A small network was shown many inputs. Here are its activations along a few directions, one row for each input.
In each table, some parts of the input vary, and every possible input appears once, in random order.
A made-up example of a description, with smaller parts first: values(3) and (point or line(9) or (line(4) and ring(5))).
Shared parts are said once, and a part with two or three values counts as separate values.
In the rows, 128 means zero.

Other details of the inputs vary at random and push rows far along three fixed directions, the same in every table; ignore that.

A family of inputs:
R1: [139 101 119 106 104 144 118 149 109  96 174 111 127 174]
R2: [ 87 132 117 119 106  89 104 158 146 104 120 120  88 111]
R3: [155 120 124 135 141 143 149 127 125 117 121 134 143 138]
R4: [164 115 188 166 181 122 125 123 124 175  50 153 153  32]
R5: [ 84 166 107 130 125  90 135 145 152 131 119 125  86 129]
R6: [ 85 158  97 127 127  99 133 125 155 128 112 117  93 134]
R7: [146  87 133 125 128 149 112 144 119 120 125 127 126 137]
R8: [117 115 139 184 167 154 124 129 136 122  68 148 145  95]
R9: [ 72 160 104 129 133 102 123 116 156 128 132 126 102 124]
R10: [142 120 127 132 151 152 142 131 116 141 123 134 128 153]
R11: [ 73 160 114 140 124  98 124 115 156 115 133 115 117 117]
R12: [138  94 112 101 106 135 130 150 113  94 178 113 131 164]
R13: [128 121 143 146 147 151 132 122 119 128 141 135 153 137]
R14: [147  97 113  99 102 143 130 146 125  95 175 115 128 169]
R15: [147 118 125 123 151 150 152 125 126 132 124 140 128 146]
R16: [180 143 181  84 139 103 133 115 102 199 163 122 151 102]
R17: [151 121 129 145 143 130 154 154 114 125 132 138 137 128]
R18: [122 135 115 116 129 150 139 131 114 124 191 126 138 182]
R19: [ 86 175 105 147  92 113 114 114 147 114 111 117 123 123]
R20: [152 125 118 143 121 154 140 123 109 127 114 141 142 142]
R21: [149 122 127 143 141 145 139 134 115 126 119 129 143 145]
R22: [160 219 179  36  68  44  86  56 120 236 145  79 131  93]
R23: [100 122 139 165 165 141 128 111 153 117  85 155 130  94]
R24: [129 116 121 154 150 165 136 118 122 143  76 163 116 123]
R25: [ 93 133 103 127  83 115  92 126 148 111 106 121  86 124]
R26: [ 89 131 113 121 105  90 105 161 153 111 119 119  88 113]
R27: [ 85 165 107 145 116  98 126 125 155 109 122 105 123 113]
R28: [185  96 168  84 121 122 110 116 112 147 125 119 142 108]
R29: [183  91 159  90 122 118 114 126 112 160 127 113 144 106]
R30: [130 121 145 148 151 137 147 140 118 126 154 142 145 119]
R31: [128 133 113 107 130 148 150 124 124 115 193 131 138 175]
R32: [142 104 111 106  83 151 118 136 102  98 171 122 124 170]
R33: [112 126 131 171 157 140 131 121 152 111  74 145 137  90]
R34: [130 124 134 146 127 159 132 111 114 130 135 149 154 135]
R35: [150 115 119 140 143 136 151 133 118 123 125 130 145 133]
Each input here is: line(5) and (values(2) or ring(5)).
Changing only the line(5) part turns R1 into R2. The same change can be made to R7. Which row results?
Answer: R26
List by row number the other rows that have the line(5) part in common with R35.
Answer: R6, R9, R11, R12, R27, R29
Which other rows does R15 become when the ring(5) part takes its other values? List them by row number.
Answer: R3, R23, R31, R33

A family of inputs:
R36: [191 130 167  94 120 121 126 101 105 175 134 108 165 114]
R37: [182 132 153  83 107 126 138 121  99 144 199  97 171 156]
R38: [ 78 188 102  96  85  71 120 128 151 123 176  94  94 148]
R39: [158 111 151 121 153 145 132 121 116 153 118 140 141 122]
R40: [142 103 144 153 172 146 127 120 131 152  59 158 128  90]
R41: [152 146 167  44  70  47  68 107 135 175 127  77 102  85]
R42: [113 109 123 169 157 145 129 131 142 111  81 148 130 103]
R43: [169  97 164 126 157 153 131 109 111 155 117 144 161 105]
R44: [106 145 107 136 114 125 128 120 144 106 124 122 120 138]
R45: [148 131 148 132 130 122 123 120 121 148 111 126 146 101]
R46: [ 81 138  79 150 118 141 143 147 141  84 139 140 102 166]
R47: [108 143  98 129  97 140 137 138 120  94 183 114 132 180]
R48: [137 187 142  54  84  57 117 106 132 167 187  72 122 136]
R49: [204  82 163  76 104 125 108 131  97 150 127 113 138 114]
R50: [ 73 180 115 111 104  77 107 114 158 139 123 113  88 116]
R51: [116 111  94 147 139 156 155 154 128  91 152 137 125 168]
R52: [ 95 121  87 154 122 160 142 144 132  74 157 131 126 178]
R53: [ 95 119 110 160 155 143 127 134 144 113  87 150 107 125]
R54: [ 90 123 118 170 144 149 122 130 144 107  95 153 117 114]
R55: [154 169 145  75  79  93 123 118 111 148 202  82 151 150]
R56: [191  87 155 124 154 173 142 119  91 151 134 143 167 139]
R57: [109 143 101 129 100 132 138 145 121  91 185 112 134 174]
R58: [151  92 145 164 168 168 133 118 117 143  67 172 139  96]
R59: [156 137 149 113 122 112 132 130 111 151 146 113 146 123]
R60: [ 62 164 120 139 130  88  95 101 175 136  68 130  83  85]
R61: [154 159 148  94 110  84 127 114 129 157 136  96 136 113]
R62: [124 162 139 119 114  85 118 123 138 153 113 108 121  99]
R63: [158 133 148 109 127 112 133 126 116 149 144 108 146 126]
R64: [114 109 123 168 163 140 136 140 143 116  81 149 124 103]
R65: [129 124 114 133 128 145 137 122 128 116 126 134 128 146]
R66: [ 79 144 119 154 143 106 119 133 163 115  89 131 101 101]
R67: [ 96 118 112 163 159 138 131 140 145 110  90 146 107 120]
R68: [ 73 181 114 115  98  82 102 107 157 136 123 112  92 116]
R69: [196 125 147  92 111 132 156 136  87 145 195 109 170 157]
R70: [190  99 139 108 132 169 156 139  78 141 187 133 167 174]
R71: [107 130 135 167 146 129 114 112 147 133  51 153 117  77]
R72: [114 114  94 152 135 157 154 158 123  94 153 142 124 165]
R73: [177 126 154 104 128 129 133 118 102 172 133 126 149 123]
R74: [109 137 145 145 144 117 106 106 151 143  70 135 119  84]
R75: [ 92 145 108 144 128 117 128 140 141 115 122 129 104 133]
R76: [130 123  99 131 119 149 159 153 114  96 179 131 131 178]
R77: [ 82 147  97 142 114 121 137 153 143  90 161 122 111 155]
R78: [180 116 155 114 134 134 137 116 109 146 132 123 163 118]
R79: [119  85  85 165 154 194 167 157 120  72 145 164 130 182]
R80: [112 115  97 157 124 167 146 145 122  88 150 141 135 164]
R81: [ 91 161  99 113  87 116 128 128 134 102 190 108 121 167]
R82: [187  99 158 122 151 156 135 111 103 163 111 140 159 117]
R83: [182 116 153 109 143 132 144 122 108 156 131 127 150 123]
R84: [160  87 142 162 161 172 145 135 108 121 106 162 159 113]
R85: [ 78 130  89 160 127 140 134 146 146  72 139 128 117 157]
R86: [122 103 122 144 154 148 147 144 129 108 143 143 136 134]
R87: [108 143  93 124  98 140 137 138 119  99 183 117 123 187]
R88: [100 181 144  94 114  61  97  95 159 171  98 104  97  87]
R89: [197  96 170 110 152 161 135 110  95 167 134 139 168 125]
R90: [140 106 146 160 161 152 122 116 125 152  62 161 132  88]
R91: [153  26 150 164 174 183 108 155 120 112  54 180 122  88]
R92: [ 78 137 120 153 143 113 114 121 162 111  93 137 109  97]
R93: [ 74 182 122 118  99  71 102 113 160 129 127 105 103 103]
R94: [ 88 165 152 135 137  67  97 108 165 164  61 127  98  48]
R95: [114  79  93 127 101 152 118 170 123  67 153 127 104 172]
R96: [161  86 145 105 113 122  99 139 119 135  99 122 117 104]
R97: [ 82 148  92 137 116 124 137 150 142  94 162 125 104 163]
R98: [128 114 106 127 133 155 155 152 118  98 183 129 134 180]
R99: [173 142 162  90 112 118 120 105 105 176 151 113 149 125]
R100: [109 139 143 142 149 115 110 117 145 155  70 146 108  85]
Changing only one part turns R100 into R50. The same change can be made to R97. Which row results?
Answer: R38
Describe the family of inputs behind these rows.
Answer: line(5) and (point or (values(2) and ring(6)))
Which other rows does R58 become when the line(5) part takes its other values? List them by row number.
Answer: R68, R87, R90, R99
Which other rows does R59 become when the values(2) part takes its other values? List them by row number.
Answer: R63
Which other rows does R36 become when the line(5) part takes its other values? List them by row number.
Answer: R43, R44, R52, R74

A family of inputs:
R101: [151 105 122 169 150 194 166 132 104  93 158 157 177 161]
R102: [152  94 121 145 134 155 145 152 111 105 130 137 144 142]
R103: [122 112 115 155 129 145 127 136 130 103 114 133 130 134]
R104: [ 85 151 128 141 115 100  95 113 156 127  84 118 108  93]
R105: [ 50 184  92 158 154  88 154 149 168  98 152 120 104 134]
R106: [162 168 110  61  69 118 154 115  94 150 228  85 144 212]
R107: [151  99 117 157 149 196 166 133 103 108 152 155 164 168]
R108: [126 201 116  92  62  98 139 109 122 119 219  76 151 181]
R109: [155 126 138 111 123 116 122 131 116 145 113 124 125 123]
R110: [157  66 117 136 155 182 161 164 109  96 150 152 141 162]
R111: [ 57 140  90 132 116 103 116 147 170  89 125 128  79 136]
R112: [131 133 121 100 104 129 122 121 119 122 166 113 129 161]
R113: [ 97 136 110 141 120 124 113 132 149 116 100 125  99 133]
R114: [186 140 177  96 117  84 106 109 112 188  89 108 146  73]
R115: [167 145 118  59  67 101 148 145 105 118 239  70 151 185]
R116: [146  86 147 158 159 166 123 122 116 128  91 152 149  99]
R117: [ 99 159 141 153 175 101 152 139 144 150 121 134 133  99]
R118: [184 139 182 101 116  94 100  99 118 192  93 102 151  78]
R119: [ 56 158  89 136 104 112 105 126 161  93 123 118  81 143]
R120: [ 64 170  71 140 113 118 132 120 160 107 114 128  85 158]
R121: [ 78 176 104 112  84  62 110 134 162 109 131  91  87 117]
R122: [118 155 118 103  92  88 120 142 136 123 150  97 115 127]
R123: [105 113 129 130 137 132 116 128 137 117 117 142 110 125]
R124: [145 151 136 123 124 131 137 102 119 145 131 125 145 129]
R125: [147  77 152 154 165 153 128 140 122 131  98 159 138  87]
R126: [108 119 118 146 129 137 116 124 139 108 112 129 130 120]
R127: [108 141 117 140 137 142 128 107 135 139 119 145 119 132]
R128: [141 121 150 114 126 104 117 126 129 143 126 124 130  96]
R129: [169 157 119  57  62 112 133 129  99 132 232  71 141 204]
R130: [124 141 129 127 132 137 128 104 129 154 127 139 130 133]
R131: [ 82 131 115 131 127 121 107 132 146 112 117 136  96 125]
R132: [139 105 135 128 141 133 130 146 129 131 110 136 117 117]
R133: [144  66 125 149 151 184 148 148 101  90 162 155 155 156]
R134: [169 121 175  88 132  99 110 115 120 178 117 124 130  90]
R135: [143 158 154 137 133 122 126  95 133 151 103 126 159  94]
R136: [149  70 116 141 151 198 146 143 105  98 152 154 151 168]
R137: [140 127 140 120 119 123 115 113 120 133 131 118 142 119]
R138: [139  95 148 137 143 143 122 126 117 129 121 140 140 108]
R139: [128  93 143 154 163 161 114 122 129 134  75 159 126 102]
R140: [110 147 135 126 116  84 110 129 151 136  92 112 103  83]
R141: [121 121 120 135 130 123 123 139 136 122  95 133 108 125]
R142: [150 122 143 122 131 131 114 123 119 151 101 129 128 116]
R143: [149  94 151 126 152 139 125 135 122 142 115 149 124 106]
R144: [120 113 128 138 145 126 121 145 137 128  90 142 105 104]
R145: [146 151 139 124 124 132 134 103 119 149 129 123 145 127]
R146: [146 142 142 120 136 125 129 100 115 178  87 138 127 111]
R147: [136 131 160 153 192 123 162 138 127 161 123 142 154  98]
R148: [121 120 116 146 126 121 128 138 134 105 104 131 120 121]
R149: [ 51 189  92 163 102 111 125 121 162  89 124 122 113 137]
R150: [ 62 121  90 177 131 148 116 143 150  75 102 148 107 130]
R151: [ 97 123 118 138 120 115 120 145 146 108 132 129 111 119]
R152: [151 144 142 119 136 123 128  95 120 178  93 133 125 113]
R153: [120 118 123 131 135 124 127 144 137 120 109 133 102 117]
R154: [181 143 180 101 116  94  98 101 114 191  92 104 149  78]
R155: [ 49 142  90 134 114 112 110 135 166  87 125 126  82 141]
R156: [144 116 157 112 141 115 109 128 128 160 105 138 119  91]
R157: [141 118 155 116 135 102 113 122 136 151 106 125 132  81]
R158: [ 94 162 101 146 123 130 133 114 149 112 115 129 120 134]
R159: [110 114 131 129 137 123 117 140 143 127 113 141 105 114]
R160: [141 159 124  92 101 127 135 107 111 155 185 116 142 167]
R161: [156 130 143 108 123 109 119 124 122 151 106 119 121 113]
R162: [156 181 124  86  66 120 152 116 103 123 242  80 174 197]
R163: [140 106 129 165 192 167 192 163 109 115 180 153 164 153]
R164: [190 136 176  83 122  88 110 103 113 190  96 109 134  89]
R165: [124 103 135 133 136 135 121 128 129 118 126 133 137 116]
R166: [158  72 112 145 149 195 152 151 107  99 144 150 148 173]
R167: [150 100 117 157 150 197 164 136  98 109 148 160 166 165]
R168: [105 116 134 130 136 129 112 128 139 125 113 139 109 119]
R169: [105 156 137 155 179 101 155 136 142 141 127 135 131 103]
R170: [123 124 128 146 130 125 115 123 141 124  88 124 127 106]
R171: [105 164 109 126 119 110 126 104 139 147 103 127 101 131]
R172: [198 138 181  71 119  82 109 100 115 198  96 102 141  87]
R173: [155  70 122 149 146 177 157 167 107  96 150 147 150 148]
R174: [146  78 148 154 164 155 127 146 120 129 100 164 141  93]
R175: [146  68 128 138 153 188 145 147 102 103 160 158 141 161]
R176: [ 51 179  81 142 110 112 120 112 164 107 131 130  87 150]
R177: [120 111 127 137 146 125 124 141 141 122  92 142 103 106]
R178: [185 142 179  99 114  94 103  98 115 188 101  98 149  82]
R179: [163  75 115 153 143 179 158 159 100  92 145 146 152 157]
R180: [ 63 159  83 141 102 107 110 134 164  91 114 116  79 150]
R181: [ 68 149  78 148 104 101 123 146 164  74 112 115  94 139]
R182: [120 102 118 143 142 164 124 134 122 111 120 150 127 139]
R183: [149 135 119 109 124 154 145 111 112 141 175 131 149 168]
R184: [154 143 129  66  67 111 132 131 100 122 246  79 152 188]
R185: [135 121 147 118 124 122 112 124 118 138 135 126 137 111]
Changing only one part turns R108 into R101. The same change can be made to R163. Which row results?
Answer: R169
Changing only one part turns R144 into R177. The same change can be made to R174. Which row results?
Answer: R128
Changing only one part turns R121 into R115. The same change can be made to R124. Which row results?
Answer: R158
Describe the family of inputs behind these rows.
Answer: line(5) and (point or line(4) or (values(2) and ring(6)))
Which other rows does R130 become when the line(4) part takes its other values? List them by row number.
Answer: R106, R107, R162
Which other rows does R128 become when the values(2) part takes its other values? List them by row number.
Answer: R134
Which other rows does R110 become when the values(2) part takes its other values? List them by row number.
Answer: R115
